A small network was shown many inputs. Here are its activations along a few directions, one row for each input.
In each table, some parts of the input vary, and every possible input appears once, in random order.
Descriptions start from the smaller parts, as in this example, which fits no table here: one of 3 separate values, together with either a single point or one of 9 places around a ring or (one of 5 places around a ring, together with one of 6 places along a line).
Shared parts are said once, and a part with two or three values counts as separate values.
In the rows, zero is written as 100.

Rows:
row 1: [98,103,113,96,104,52,79,96,128,122,93,93,156,109,114]
row 2: [88,88,118,91,102,49,77,105,111,104,62,138,104,100,95]
row 3: [112,103,114,88,73,150,131,91,88,96,118,104,56,88,104]
row 4: [126,133,84,99,93,87,69,110,82,105,148,103,128,91,110]
row 5: [105,112,100,89,126,86,102,108,151,120,95,74,150,113,110]
row 6: [88,84,135,93,120,71,98,99,100,98,52,138,87,103,97]
row 7: [73,83,136,93,117,101,124,108,109,102,52,115,70,97,112]
row 8: [96,106,106,101,109,48,69,125,111,107,66,115,142,89,93]
row 9: [102,99,120,85,88,129,111,112,65,83,112,123,45,91,106]
row 10: [94,102,110,90,125,100,125,85,155,110,94,54,127,95,116]
row 11: [123,119,98,93,92,128,112,82,113,106,152,61,96,87,100]
row 12: [67,44,47,165,100,112,85,71,99,60,59,71,114,175,91]
row 13: [109,104,100,88,92,151,130,91,97,95,138,83,82,80,98]
row 14: [80,91,123,94,110,120,148,93,126,107,58,94,86,90,115]
row 15: [97,69,12,157,71,139,73,77,36,73,107,63,74,156,79]
row 16: [81,82,113,92,119,116,148,91,140,113,81,72,108,87,111]
row 17: [108,116,107,104,89,103,97,119,58,92,108,148,57,88,77]
row 18: [121,132,85,90,102,114,91,99,100,113,157,83,127,99,94]
row 19: [108,112,91,88,87,74,73,114,59,87,122,146,81,84,89]
row 20: [125,116,87,103,80,72,59,124,71,107,129,124,108,78,88]
Question: What is each input in this table made of?
Answer: one of 2 separate values, together with either a single point or one of 9 places around a ring
Question: Change only the choice among 2 separate values in row 1. List by row number the other rows that result.
Answer: row 4

Rows:
row 21: [104,114,110,71,108,143,132,95,132,117,119,68,113,78,130]
row 22: [108,144,130,80,97,74,97,99,110,142,126,119,94,83,91]
row 23: [104,85,111,117,94,50,58,138,76,99,64,132,103,101,114]
row 24: [106,115,50,118,66,150,82,89,5,64,159,106,32,114,67]
row 25: [120,127,134,66,90,113,136,110,119,117,134,77,121,60,123]
row 26: [117,87,56,107,106,62,75,102,117,88,104,80,154,123,116]
row 27: [100,61,80,119,96,59,79,114,98,76,54,131,101,124,110]
row 28: [107,103,141,75,84,75,108,126,80,130,83,138,75,61,113]
row 29: [107,76,100,78,112,138,141,89,135,104,111,45,119,106,116]
row 30: [103,132,131,54,116,79,103,97,81,117,106,137,91,78,93]
row 31: [124,115,98,76,98,66,77,131,102,121,126,98,150,59,97]
row 32: [91,121,124,80,118,142,137,80,130,121,115,106,94,113,98]
row 33: [68,83,73,125,119,85,100,88,95,81,63,82,112,128,92]
row 34: [105,85,53,105,104,96,94,84,117,96,80,57,152,127,114]
row 35: [70,76,96,116,125,125,111,66,109,79,64,78,99,118,93]
row 36: [72,95,78,113,117,68,71,99,90,76,77,112,123,126,92]
row 37: [89,89,94,138,113,116,109,66,135,103,82,63,99,136,91]
row 38: [128,129,113,62,93,76,98,108,112,134,133,92,118,54,119]
row 39: [103,65,75,115,106,124,111,70,138,92,92,45,133,100,116]
row 40: [122,123,50,142,56,153,92,92,23,93,180,97,55,128,59]
row 41: [116,98,122,92,88,55,71,140,91,104,73,145,83,66,98]
row 42: [117,73,52,127,40,142,84,110,17,64,138,123,10,99,85]
row 43: [114,139,115,97,103,57,68,120,109,123,116,121,110,92,75]
row 44: [90,84,133,92,103,133,143,112,110,108,76,112,62,82,125]
row 45: [85,112,125,69,134,136,139,83,111,95,98,111,78,99,106]
row 46: [79,93,68,136,102,88,90,78,126,100,81,81,122,138,87]
row 47: [87,49,103,133,102,119,121,93,106,91,40,83,79,115,112]
row 48: [73,94,116,98,106,144,126,75,138,111,102,76,99,120,88]
row 49: [118,117,86,98,102,60,45,120,99,109,109,86,154,99,119]
row 50: [100,142,151,84,95,110,135,101,117,125,128,105,97,89,94]
row 51: [149,111,30,119,50,165,88,96,27,83,180,76,87,94,90]
row 52: [88,59,121,103,98,129,129,99,128,90,62,89,56,98,117]
row 53: [96,125,117,77,114,65,69,120,83,100,97,137,109,72,77]
row 54: [85,101,74,132,103,64,70,96,118,97,99,105,132,137,86]
row 55: [81,52,74,130,89,87,94,98,108,80,38,106,95,112,109]
row 56: [101,126,149,64,116,107,141,98,97,95,112,120,87,81,99]
row 57: [69,80,118,94,125,133,137,85,116,87,90,75,82,107,95]
row 58: [111,95,154,70,87,111,142,115,99,102,87,138,77,69,115]
row 59: [99,118,98,119,106,54,48,108,108,108,111,121,130,116,87]
row 60: [93,108,100,108,120,48,50,111,88,82,94,127,113,101,95]
Question: The inputs of row 50 and row 56 match in every part but one. If row 32 is changed in the same way as row 50 into row 56, which row does it become?
Answer: row 45
Question: What is each input in this table made of?
Answer: one of 4 places along a line, together with either a single point or one of 9 places around a ring
Question: List by row number the other rows that have the place on the line of 4 in common with row 26.
Answer: row 21, row 25, row 29, row 31, row 34, row 38, row 39, row 49, row 51
Question: List by row number the other rows that have the place on the line of 4 in common with row 44.
Answer: row 23, row 27, row 28, row 41, row 42, row 47, row 52, row 55, row 58

Rows:
row 61: [98,95,86,106,94,133,114,93,98,92,108,61,98,99,115]
row 62: [106,134,116,90,96,106,111,104,99,107,147,106,96,86,96]
row 63: [102,119,112,89,80,109,102,99,92,103,112,104,80,60,101]
row 64: [105,89,97,99,104,69,94,107,83,89,89,122,91,101,97]
row 65: [82,102,95,125,97,88,84,102,91,94,79,106,100,125,96]
row 66: [107,101,118,100,106,108,121,94,79,87,97,106,71,83,95]
row 67: [109,99,93,89,85,75,78,117,89,112,101,124,105,79,99]
row 68: [99,73,66,111,106,96,89,90,106,97,94,100,115,130,87]
row 69: [86,100,107,108,93,133,107,98,96,97,96,101,74,118,100]
row 70: [102,85,90,115,102,133,115,75,107,92,103,82,89,114,85]
row 71: [83,96,153,74,135,74,122,101,174,119,55,95,137,88,125]
row 72: [114,127,103,89,106,76,72,111,92,111,123,109,121,98,90]
row 73: [107,78,64,104,98,98,91,108,95,100,96,83,124,120,115]
Question: What is each input in this table made of?
Answer: either a single point or (one of 2 separate values, together with one of 6 places along a line)
Question: Start at row 72 and move only the place on the line of 6, one step at a time. The first step leads to row 67. Which rows follow, in order?
Answer: row 64, row 65, row 68, row 73
Question: Change only the choice among 2 separate values in row 72. List by row number the other rows that result.
Answer: row 62

Rows:
row 74: [91,115,130,88,110,76,100,110,85,99,90,136,78,88,93]
row 75: [109,90,57,120,92,101,80,100,83,82,113,70,116,110,102]
row 76: [111,100,114,85,84,85,94,123,92,113,91,128,93,77,114]
row 77: [106,69,73,113,85,111,92,105,78,73,83,89,86,100,113]
row 78: [103,76,78,122,76,111,96,105,76,91,85,100,82,112,107]
row 79: [116,122,100,88,89,77,79,114,95,123,118,108,123,87,101]
row 80: [107,116,128,83,99,110,120,95,115,115,124,113,87,79,92]
row 81: [121,113,96,88,98,70,86,115,97,104,117,94,128,73,109]
row 82: [80,93,92,120,102,109,96,95,71,77,84,112,71,124,87]
row 83: [115,114,123,77,90,117,115,106,109,123,119,101,95,75,110]
row 84: [73,69,129,96,133,67,108,101,160,102,21,97,131,111,122]
row 85: [103,94,84,111,81,144,117,88,93,102,112,74,83,108,104]
row 86: [97,79,85,121,87,113,90,95,82,83,86,115,75,120,88]
row 87: [105,86,78,105,90,141,118,90,96,82,113,64,89,96,112]
row 88: [114,105,113,69,98,111,120,106,110,106,121,92,103,61,119]
row 89: [99,133,113,91,117,68,88,105,91,107,119,120,111,102,83]
row 90: [106,104,124,89,94,83,90,112,97,104,91,138,83,84,93]
row 91: [116,90,107,77,95,81,95,122,92,97,89,117,98,64,120]
row 92: [104,97,61,123,83,106,77,101,83,99,116,85,113,124,96]
row 93: [86,104,95,107,110,139,121,79,87,91,113,89,74,123,85]
row 94: [98,95,89,113,92,142,116,80,101,92,117,89,77,116,87]
row 95: [93,126,135,78,116,107,124,96,104,109,122,113,84,88,92]
row 96: [90,108,74,122,112,101,83,89,73,89,113,95,102,136,76]
row 97: [98,102,69,132,92,102,79,89,86,91,116,93,104,126,77]
row 98: [108,124,104,94,99,71,83,104,101,115,122,120,115,91,84]
row 99: [72,86,135,89,137,98,135,85,178,113,54,71,137,107,121]
row 100: [79,91,113,102,139,58,98,90,162,116,51,77,162,120,113]
Question: What is each input in this table made of?
Answer: one of 3 separate values, together with either a single point or (one of 2 separate values, together with one of 4 places along a line)
Question: List by row number the other rows that have the choice among 3 separate values in common with row 84.
Answer: row 74, row 76, row 77, row 78, row 82, row 86, row 90, row 91
